[[133, 131, 148, 128, 139, 148],
 [98, 115, 143, 136, 121, 115],
 [135, 114, 113, 123, 132, 137]] → 133

[[129, 136, 104, 116],
 [131, 125, 129, 123],
 [130, 128, 109, 116]] → 129

[[115, 127, 105, 137],
 [134, 134, 123, 123],
 [120, 103, 125, 123]] → 115

[[137, 139, 128, 128, 157, 107, 139],
 [120, 142, 127, 124, 140, 115, 148],
 [115, 141, 132, 143, 133, 119, 139]] → 137

[[120, 119, 118, 139, 154, 143],
 [131, 130, 130, 128, 124, 127],
 [125, 124, 123, 126, 131, 134]] → 120

[[120, 140, 130, 118, 151],
 [124, 133, 128, 123, 139],
 [131, 119, 124, 129, 115]] → 120
---
137  114  130  139  122
136  102  117  143  128
129  130  125  130  107
out 137

106  126  149  145 out 126

134  129  140  126  121  153  130
122  127  135  133  124  117  126
out 135

 98  130  146  121  112
130  127  145  144  151
out 145

126  136  145  105  140  113  129 out 136

148  149  123  106  134
112  123  107  143  122
out 143
---
[[136 102 129 122 140]
 [119 156 127 135 115]]
115

[[138 115 149 129 145 114]
 [123 136 122 140 125 137]]
137

[[156 129 135 114]
 [ 99 124 121 142]]
142

[[136 128 120 154 126 132 120]
 [128 128 127 130 128 128 128]]
128

[[126 122 115 125 117 123]
 [126 138 126 132 150 131]]
131

[[152 130 137 125]
 [149 131 135 125]]
125

[[112 122 137 122]
 [155 138 115 138]]
138
---
[[137 151 122 109 131 135 146]
 [136 148 122 111 130 134 145]
 [137 150 121 111 131 135 143]] gives 121

[[124 118 127 118 148 148 115]
 [125 120 126 120 148 157 117]] gives 126

[133 132 135 153 138 138 141] gives 135

[106 144 143 142 117 113 114] gives 143

[121 133 150 120 122 107 153] gives 150

[123 122 144 126  99 139 105] gives 144
---
[[110 121 107 151 133]
 [116 125 115 141 132]
 [123 119 121 145 126]] 145

[[110  98 150 142 111]
 [110  99 148 145 108]
 [110  99 148 144 109]] 144

[[150 122 109 131]
 [151 121 109 132]
 [139 139 122 136]] 122

[[154 116 135 118 153 123 131]
 [108 129 130 116 126 151 131]
 [129 135 122 128 138 148 140]] 148

[[137 120 140 137 116 119]
 [107 154 103 101 152 154]
 [110 151 106 104 150 151]] 150

[[149 104 152 149 148 115 110]
 [117 150 116 117 118 142 144]
 [122 143 121 122 122 138 139]] 138

[[137 129 131 128 120 125]
 [112 123 122 130 137 137]
 [152 136 137 124 115 113]] 115

[[121 143 142 143 121 128]
 [155 105 106 105 156 128]
 [118 146 145 146 118 128]] 118

[[154 121 107 132 136 147]
 [139 138 122 135 122 119]
 [128 128 128 128 128 128]] 128
---
[[134 135 126 121 131 121]
 [123 126 125 125 135 139]
 [103 115 130 122 113 134]] --> 134

[[126 118 122 118 118 128 151]
 [140 105 122 155 133 126 112]
 [139 155 140 120 126 137 122]] --> 126

[[141 120 129 148 130 122 120]
 [118 126 138 121 124 120 123]
 [139 127 121 137 138 105 102]] --> 141

[[145 125 122 139 124 143]
 [129 144 126 129 119 127]
 [111 155 104 145 146 126]] --> 145

[[122 116 130 127 152 129 142]
 [126 116 134 127 142 140 136]
 [118 134 127 137 135 127 132]] --> 122

[[102 128 138 130]
 [149 136 135 139]
 [146 135 136 138]] --> 102
---
[[115 119 116 142]
 [105 127 119 142]] ans = 127

[[139 138 124 136 121 129]
 [144 120 143 108 106 145]] ans = 120

[[144 115 109 137 133 150]
 [140 122 115 135 130 138]] ans = 122

[[131 137 154 136 138 106 134]
 [121 122 102 125 155 102 117]] ans = 122

[[119 100 133 138 152 118]
 [118 100 133 138 154 118]] ans = 100

[[101 110 156 103 133]
 [148 105 153 108 148]] ans = 105
---
[153, 141, 156, 118, 115]
153
[118, 103, 111, 113, 130, 130]
118
[133, 116, 100, 102]
133
[110, 108, 135, 128, 158]
110
[103, 132, 113, 130, 120]
103
[145, 147, 129, 119, 153]
145
[136, 134, 107, 104, 111, 139]
136
---
[111 127 107 136 136 130 142] => 136, 142

[121 137 126 150 110 108 138] => 150, 150

[121 135 156 147 149 124 139] => 147, 156

[133 119  99 106 136] => 99, 136

[129 136 131 106 119] => 131, 136

[127 123 121 107 138 143 126] => 107, 143

[[137 109 119 103 108]
 [121 101 115 109 115]
 [130 143 132 128 129]] => 115, 143

[[130 137 134 121 132]
 [128 143 136 108 141]
 [123 129 124 112 107]] => 136, 143

[106 137 101 123 103] => 101, 137

[132 125 156 144 146 107 140] => 144, 156
---
[[111 109 103 125]
 [112 101 117 128]
 [128 138 119 127]] gives 127

[[146 136 144 127 108 110 136]
 [115 143 141 135 105 147 129]
 [115 143 132 140 108 110 140]] gives 140

[[133 140 129 107 117]
 [109 147 119 110 127]
 [147 103 127 139 105]] gives 105

[[121 114 107 122 128]
 [145 135 134 140 113]
 [147 126 115 142 100]] gives 100

[[148 127 131 141 137 129]
 [125 101 107 118 123 122]
 [137 147 105 128 119 150]] gives 150

[[144 133 124 132 119 153]
 [123 130 127 137 116 126]
 [139 128 152 133 123 105]] gives 105

[[140 128 142 107 103 120 128]
 [141 117 114 104 135 135 121]
 [142 121 131 123 113 135 118]] gives 118

[[130 128 130 123 128 128 127]
 [115 138 120 121 135 139 117]
 [132 127 138 138 149 136 126]] gives 126

[[110 108 127 121 132]
 [124 145 132 108 105]
 [137 136 139 124 122]] gives 122

[[119 130 123 132]
 [137 127 134 154]
 [130 116 135 129]] gives 129
---
130  111  137  140  121  123
127  109  143  151  110  125
126  132  126  132  154  130
=> 123

126  144  131  116
133  101  130  110
138  121  152  109
=> 116

113  116  128  110  107  130  122
126  126  134  138  141  139  125
145  140  105  134  127  131  138
=> 122

136  119  124  116
114  156  118  152
138  121  141  128
=> 116

127  128  129  129  128  128
131  129  126  125  127  129
100  126  152  157  139  122
=> 128

125  123  133  134   99  120  129
129  125  125  125  132  142  101
126  147  140  145  131  125  128
=> 129
